A small network was shown many inputs. Here are its activations along a few directions, one row for each input.
In each table, some parts of the input vary, and every possible input appears once, in random order.
A made-up example of a description, with smaller parts first: one of 5 places around a ring, together with either a single point or one of 11 places around a ring or (one of 2 separate values, together with one of 6 places along a line).
Shared parts are said once, and a part with two or three values counts as separate values.
(in the rows, 128 means zero)

Other details of the inputs vary at random and push rows far along two fixed directions, the same in every table; ignore that.

Rows:
row 1: [140 163  74 134 164 151 138 171 166 163  95]
row 2: [131 114 128 113 109 125  99 142 106 162 185]
row 3: [103 156  70 120 125 172 102 185  91 153 198]
row 4: [143 133 108 127 142 111 130 142 168 175 108]
row 5: [118 121  72 120 133 139 149 157 144 168 146]
row 6: [145  56 216 109  77 106 114  99 100  72 122]
row 7: [134 142 156 123 126 134 111  84 109 119 120]
row 8: [132 167  68 129 149 136 163 139 185 161  57]
row 9: [108 136 136 114 130 100 128 140 136 111  99]
row 10: [100 121  61 106 136 125 112 208  97 133 189]
row 11: [111 174  89 128 138 136 152 123 152 149  81]
row 12: [120 164  87 152 191 125 164 157 196 170  71]
row 13: [114 191  48 106 137 139  83 167 123 179 177]
row 14: [121 150  72 113 130 172  98 191  93 159 200]
row 15: [103 145  72 108 149 142 101 162  98 168 215]
row 16: [142 157 143 127 138 103 152 120 190 114  48]
row 17: [119  82 166  94  81 120  94 143  74  93 185]
row 18: [131  45 165 123  79 164 102 141  61 119 236]
row 19: [145 134  66 107 114 151 111 195 111 137 213]
row 20: [144 148 164 146 131 110 144  77 164  86  79]
row 21: [131  94 164 125  82 169  99 127  69 109 189]
row 22: [172  85 214 125  97 133 125  68 107 101  91]
row 23: [153  46 223 140 100 137 128  85 102 101 140]
row 24: [107 108 146 130 134  99 124 112 119  86 113]
row 25: [114 156  94 123 145 115 107 133 143 169 150]
row 26: [122 101 164 115  87 167  73 113  44 104 227]
row 27: [125 110 159 143 125 116 170  81 161 129  68]
row 28: [137 142 140 143 170 108 164 107 180 153  51]
row 29: [139  84 153 123  81 140 101 128  42  89 235]
row 30: [142  68 160 116  68 177  88 138  52 109 221]
row 31: [119 131 110 148 151 105 153 136 133 110 102]
row 32: [107 112 146 132 117 125 141  79 127 123 129]
row 33: [115 118 161 144 128 113 169  75 154 127  69]
row 34: [136 145 174 150 141 132 142  90 146 116  56]
row 35: [101 181  30 114 182 136 129 198 137 199 167]
row 36: [121 112 137 147 136 106 136 103 119  88 120]
row 37: [122 176  86 114 149 144 118 153 118 162 133]
row 38: [153  94 216 132  80 125 123  75  94  66 143]
row 39: [131 130 168 112 104 116 120 115 125  98 125]
row 40: [132 183  65 110 135 135 103 172 140 183 136]
row 41: [154 104 169 139 147 112 157  94 164 138  65]
row 42: [163 152 139 133 135 111 134 106 182 150  37]
row 43: [123 181  37 100 150 159 108 199 112 184 176]
row 44: [143 183  82 140 162 118 161 154 194 136  75]
row 45: [132  80 228 151 117 124 137  68 112 100 110]
row 46: [129  85 222 151 121 123 128  54 117  93 116]
row 47: [102 138  87 103  96 161  97 132  76 135 209]
row 48: [152 114 221 129  85 115 105  56 106 108  94]
row 49: [123 149 138 114 121 116 114 115 141 104 127]
row 50: [105 133 127 151 152 132 139 115 150 133 120]
row 51: [126 142 136 130 137 106 124 117 146 160 113]
row 52: [141 157 124 161 162 100 160  93 174 101  64]
row 53: [143 122 118 100 107 129 115 161 131 121 154]
row 54: [115 154 124 144 138 146 124 111 139 122 109]
row 55: [114 126  87  99  87 167 106 154  74 145 206]
row 56: [108 158 116 164 178 119 172 127 193 151  52]
row 57: [134 139  56 123 130 141 122 190 101 137 209]
row 58: [150  95 148 155 140  98 166 111 154  94  61]
row 59: [ 99 165  74 137 185  91 160 166 177 132  53]
row 60: [123 162  63 154 184 100 174 163 185 135  58]
row 61: [132  80 145 126 124 104 137 138 125  96 105]
row 62: [177  70 201 149  99 114 147  78 117  72 108]
row 63: [113 111 118 137 131 149 132 154 122 145 165]
row 64: [110 118 162 114 116 101 112 107 123  89 117]
Description of these inputs: one of 4 places along a line, together with either one of 6 places around a ring or (one of 2 separate values, together with one of 5 places along a line).
Changing only the place on the line of 4 turns row 36 into row 31. The same change can be made to row 15. Which row results?
Answer: row 35
Change only the place on the line of 4 in row 27. List by row number the other rows that result.
Answer: row 5, row 32, row 33
Change only the choice among 2 separate values in row 40. List by row number the other rows that result.
Answer: row 2
Change only the choice among 2 separate values in row 45. List by row number the other rows that result.
Answer: row 34

Rows:
row 65: [174  72 202 119  67 151 122  85 108 118 121]
row 66: [ 83 176  39 122 166 130 127 160 144 179 151]
row 67: [146 142 215 131 118  91 112  55 140  67  54]
row 68: [ 71 131  92 106 112 165 100 157  67 148 216]
row 69: [110 111  97 113 127 151  98 165  76 174 235]
row 70: [145 208 139 158 167 119 147  79 198 128  14]
row 71: [122 182  40 151 196  98 177 169 215 147  68]
row 72: [137 158  73 153 193 106 176 164 196 141  64]
row 73: [137  64 216 143 106 140 117  91  95 126 145]
row 74: [126  99 193 142 120 111 136  62 131 121 117]
row 75: [163  59 222 157 120 120 152  90 130  76  82]
row 76: [ 95 171  65 142 168 125 170 160 169 117  67]
row 77: [112  94 110 115  95 132 109 147  63  93 224]
row 78: [137 136  64  85 115 130 113 201 135 165 153]
row 79: [168 114 193 137  84 161 122  67 104 121 124]
row 80: [122 131  89  76  94 119  69 196  78 126 214]
Describe the family of inputs behind these rows.
Answer: either one of 6 places around a ring or (one of 2 separate values, together with one of 5 places along a line)
Change only the place on the line of 5 in row 69. List by row number the other rows that result.
Answer: row 66, row 68, row 73, row 74
Start at row 78 and move only the place on the ring of 6, one step at a time. The first step leads to row 80. Which rows follow, in order?
Answer: row 67, row 70, row 79, row 65

Rows:
row 81: [123 120  97 137 151 130 167 158 165 149  82]
row 82: [124 194  83 147 165 141 146 124 171 155  80]
row 83: [102 133 130 138 152  91 148 116 153  99  84]
row 84: [138  76 192 117  76 157 113  92  83 129 154]
row 85: [ 91 135  83 133 146 134 129 158 107 121 179]
row 86: [154 121 190 148 134 118 148  66 165 139  58]
row 87: [132  58 129 112  87 149 106 158  60 126 246]
row 88: [122 178 102 112 143 103 123 132 162 142  83]
row 89: [141  65 200 143 117 120 131 101 109 103 130]
row 90: [146 149 139 149 151 120 160  93 191 160  44]
row 91: [145 171 111 128 133 141 126 127 153 137  94]
row 92: [132 145  69 103 126 123 112 201 120 123 168]
row 93: [136 134  81 120 124 143 122 179 114 117 167]
row 94: [139  87 182 149 107 133 139  88  98  75 132]
row 95: [127 114 147 121 119  89 131 125 135  90 102]
row 96: [123 129  59 126 158 132 136 193 138 168 173]
row 97: [155 121 191 111  87 122 102  91 109  97 116]
row 98: [100 132 131 104 106 131  88 119  79 124 191]
row 99: [118 162  74 121 155 151 110 172 133 193 163]
row 100: [113 136 172 140 122 132 124  69 115 111 116]
Describe the family of inputs behind these rows.
Answer: one of 2 separate values, together with either one of 4 places along a line or one of 6 places around a ring
Changing only the choice among 2 separate values turns row 95 into row 88. The same change can be made to row 81. Which row results?
Answer: row 84
